A small network was shown many inputs. Here are its activations along a few directions, one row for each input.
Each table varies a few parts of the input and shows all the possible inputs, shuffled.
A made-up example of a description, with smaller parts first: one of 8 places around a ring, together with either a single point or one of 9 places around a ring or (one of 2 separate values, together with one of 6 places along a line).
Shared parts are said once, and a part with two or three values counts as separate values.
(in the rows, 128 means zero)

Other details of the inputs vary at random and push rows far along three fixed directions, the same in every table; ignore that.

Rows:
R1: [179 125 108 146  68 116 100 106 172  98 147 100]
R2: [ 77 129 170 115  83 106 127 183 166 183 125 129]
R3: [129 142 121 191 183 196 121 174 135  96  96 109]
R4: [137 135 112  74 142  99 125  60  61  98 153 118]
R5: [153 126  86  78 125 103 123  48  88 124 150 143]
R6: [170 108 109  63 143  94 122  55  53 108 117 106]
R7: [198 116 105 105 127 105  86  78 105  85 159 104]
R8: [184 111 165 171 115 124 152 155 230 103 152  98]
R9: [ 85 155 190 141 117 103 132 191 159 177 132 109]
R10: [ 94 121 183  83 151  79 162 159 153 172 153 173]
R11: [ 96 134  88 152 166 191 158 132 100 124  76 149]
R12: [ 75 150 171 103 113  76 116 160 117 184 147 153]
R13: [194 125 135 149  55 124 109 109 154  93 139  79]
R14: [177 100 120  54 136  82 164  33  89  96 118 146]
R15: [ 77 116 142  70 125 108 123 101  67 139 117 139]
R16: [103 111 132  76 147  97 154 106  80 191 116 144]
R17: [ 85 106 155 107 121  87 120 153 128 212 143 157]
R18: [116 131 103 144 188 175 152 114 112  87 103 207]
R19: [118 126  89 175 182 195  97 137  85  85  81 156]
R20: [ 83 146 119  77 130  95 126 101  89 157 133 169]
R21: [ 73 120 138  81 132  90 107 100  69 144 127 151]
R22: [ 90 132 175  85 156  79 114 181 115 185 150 129]
R23: [ 91 124 168  96 145  92 149 151 132 215 141 130]
R24: [161 134 128 200 120 159 130 195 207 138 161 100]
R25: [119 120  97 165 174 210 113 142  85  85  71 144]
R26: [101 147 125 190 160 190 129 168 137  89 107 105]
R27: [ 88 171  85 188 182 222 156 140 114  98  70 147]
R28: [107 111 119 131 169 175 164 123 111 100  81 193]
R29: [ 83 138 176 137  94  90 107 179 146 175 135 135]
R30: [198 127 124 151  90 122 128 112 199 111 160  56]
R31: [ 90 127  97 143 149 196 146 129 101 128  84 164]
R32: [187 145  95  97 102 107 128  65 127  92 159 102]
R33: [187 101 141 166  97 121 120 144 217  92 144 129]
R34: [187 128 115 146  69 118 127 120 182 102 136  70]
R35: [201 112  90 116 112 113 115  67 121 114 168 118]
R36: [ 86 135  98 145 168 180 140 124  70  93  79 135]
R37: [157 133 116  75 110  89 137  48  60 112 117 111]
R38: [195 114 104 148  69 117 103  99 179 105 156  93]
R39: [120 173 112 205 149 197 132 172 139  90 112 129]
R40: [151 126 136 179  89 127  92 168 186  89 169  83]
R41: [ 92 104 171 131 104 120 133 192 162 208 134 135]
R42: [ 81 141 164 125 122 102 138 199 177 198 158 131]
Each input here is: one of 6 places around a ring, together with either a single point or one of 6 places along a line.
Question: The inputs of R2 and R20 match in every part but the place on the ring of 6. If R41 is changed in the same way as R2 into R20, which row does it become?
Answer: R35
Question: The inputs of R30 and R5 match in every part but the place on the ring of 6. If R8 is changed in the same way as R30 into R5, which row does it become?
Answer: R18
Question: Which other rows does R24 become when the place on the line of 6 takes its other values? List them by row number.
Answer: R4, R22, R32, R39, R42
Question: List by row number the other rows that have the place on the ring of 6 in common with R38.
Answer: R1, R17, R19, R21, R29, R33
